A small network was shown many inputs. Here are its activations along a few directions, one row for each input.
In each table, some parts of the input vary, and every possible input appears once, in random order.
Descriptions start from the smaller parts, as in this example, which fits no table here: one of 4 places along a line, together with either a single point or one of 9 places along a line or (one of 3 separate values, together with one of 8 places around a ring).
Shared parts are said once, and a part with two or three values counts as separate values.
(in the rows, 128 means zero)

Other details of the inputs shift rows strongly along three fixed directions, in all tables alike. That doesn't count.
These rows show it; all are for the same input, with only those details redrawn:
[112 183 111 111 139 139 176 158  57 198 130]
[154 107 158 158  86  78 112  72 159 133 203]
[122 182  99 100 156 145 168 157  60 191 125]
[ 72 192 117 176  89 120 191 173 129 139 173]

A family of inputs:
row 1: [ 59 189 149 208  98 160 178 158 134 141 132]
row 2: [105  99 197 188   8  82 169 125 131 153 138]
row 3: [ 68 193 121 122 119 121 174 166  37 223 119]
row 4: [128 161  76 112 110 111  78 176 172  63 146]
row 5: [ 59 170 113 175  92 129 204 164 142 143 159]
row 6: [ 97 107  52 185 159 135 120 127 153  73 150]
row 7: [164 108 168 149 107  72 118  76 172 110 207]
row 8: [143 133 147  59 164 160 148 163  97 130  74]
row 9: [ 98 135 189 190  35  76 165 106 124 173 202]
row 10: [169  98  68 109 224 165 139 118  86 115 119]
row 11: [ 98 160  98 173 164 148  94 122 185  87 125]
row 12: [144  89 167 150 105  82 137  71 180 119 192]
row 13: [186  87 206 103 181 140  80  64 118 162 133]
row 14: [140  83 146 125  57  78  66 100 179 101 162]
row 15: [168 152 114 100 227 177 112 113 120 127  94]
row 16: [102  76 158 149  91 122  80  70 192 128 177]
row 17: [133  91 202 162  44  78 162 117 137 134 135]
row 18: [185 112 174 132  72  56 107 100 161  82 170]
row 19: [ 81 193 155 191  63 143 167 181 123 112  97]
row 20: [148  53 130 182  69  74  81  82 140  76 143]
row 21: [166  93 174 134  69  66 126  95 170  91 156]
row 22: [108 118 196 131 106 147  87  88  67 230 121]
row 23: [160  34 122 118 146 133  59  58  80 170 154]
row 24: [ 96 122  67 156 163 129 121 134 198  94 138]
row 25: [113 140 124 145 181 162 134 137 200  68 145]
row 26: [137 139 110 121 135 136 143 148 190  43 108]
row 27: [156  96  53  87 167 160  74 151  77 106  87]
row 28: [173  58 147  77 109 110  57  93 110 168 104]
row 29: [100 152 141 102 161 169 195 138  78 186  98]
row 30: [108 127 123 127 179 160 146 143 206  70 153]
row 31: [158  69 134  75 142 114  61  60 117 190 155]
row 32: [161  89  88  99 234 173 131 137  91 115 129]
row 33: [105 158  70 128 145 129  89 153 182  91 182]
row 34: [207  87 179  88 130 114  91  60 107 134  86]
row 35: [ 92 147  81 163 161 146 107 113 193  83 123]
row 36: [138 119 119 121 147 129 138 181 194  52 123]
row 37: [114 118 117 135 181 147 155 161 189  95 153]
row 38: [132 155 111 123 175 124 134 162 186  71 187]
row 39: [106 146  95 134 113 149  80 151 180  65 104]
row 40: [138 137 118 106 138 116 139 177 184  53 138]
row 41: [122 131 101 136 109 151 178 172  22 155  78]
row 42: [116 158 104 142 122 152  63 160 181  59 106]
row 43: [ 47 164 133 180  90 156 205 154 144 143 139]
row 44: [ 97 145 111 120 152 165 194 158  65 215  96]
row 45: [134 187 118  95 103 122 165 182  47 169  95]
row 46: [100 127  95 153 146 169 190 148  32 184 114]
row 47: [ 91 117  71 143 153 150 103 149 201 100 154]
row 48: [102 133  93 116 111 147  93 157 187  67 112]
row 49: [179  70 178  73 167 109 113  74 117 173 160]
row 50: [117  87 142 158  94  73 101  64 178 133 181]
row 51: [180  97 178 102  98 122 104  69  75 175  78]
row 52: [154 142  81  81 176 149  81 121 111 113  45]
row 53: [181 147 139  73 200 167  95 154 114  98  70]
row 54: [ 98 110 209 174   5  97 166 108 129 146 132]
row 55: [161 139 100  90 222 174 127 104 124 128  92]
row 56: [185  79 137  72 116  76  69  69 104 155 103]
row 57: [214 100 193  97 136 117  77  70 103 133  89]
row 58: [123 124  96 149 171 138 159 140 195  85 149]
row 59: [146 108 186 107  52  89 153 106  55 207 110]
row 60: [147 160 128 109 129 105 130 186 164  57 151]
row 61: [161 110 190 118  97 105  68  75  74 176  75]
row 62: [ 27 177 145 175  39 122 189 185 119 132  93]
row 63: [163  49 177 165  85  91 115 111 144  64 165]
row 64: [174 134 126  63 194 164 109 145 118  99  67]
row 65: [174 157  66  60 169 110  81 146  98 116  87]
row 66: [148 112  85 160 133 127 145 157 144  32 125]
row 67: [128 124  73  79 210 164 103 103 128 143  89]
row 68: [159 116  67  74 178 132  95 142 116 124  59]
row 69: [ 53 176 131 198  95 158 191 149 142 137 131]
row 70: [ 92 105 197 131  83 139 109  77  63 242 123]
- Changing only one part turns row 65 into row 18. The same change can be made to row 24. Which row results? => row 58
- Changing only one part turns row 40 into row 56. The same change can be made to row 32. Which row results? => row 6
- What do these inputs look like to the network? => one of 2 separate values, together with one of 5 places along a line, together with either a single point or one of 6 places along a line
- Which other rows does row 1 become when the place on the line of 5 takes its other values? List them by row number. => row 11, row 13, row 15, row 22
- Which other rows agree with row 42 in the place on the line of 5 and the choice among 2 separate values? List them by row number. => row 4, row 14, row 27, row 28, row 39, row 48
- Which other rows does row 39 become when the place on the line of 5 takes its other values? List them by row number. => row 34, row 51, row 52, row 64
- Which other rows does row 37 become when the place on the line of 6 takes its other values? List them by row number. => row 13, row 25, row 30, row 38, row 49
- Which other rows does row 30 become when the choice among 2 separate values takes its other values? List them by row number. => row 8
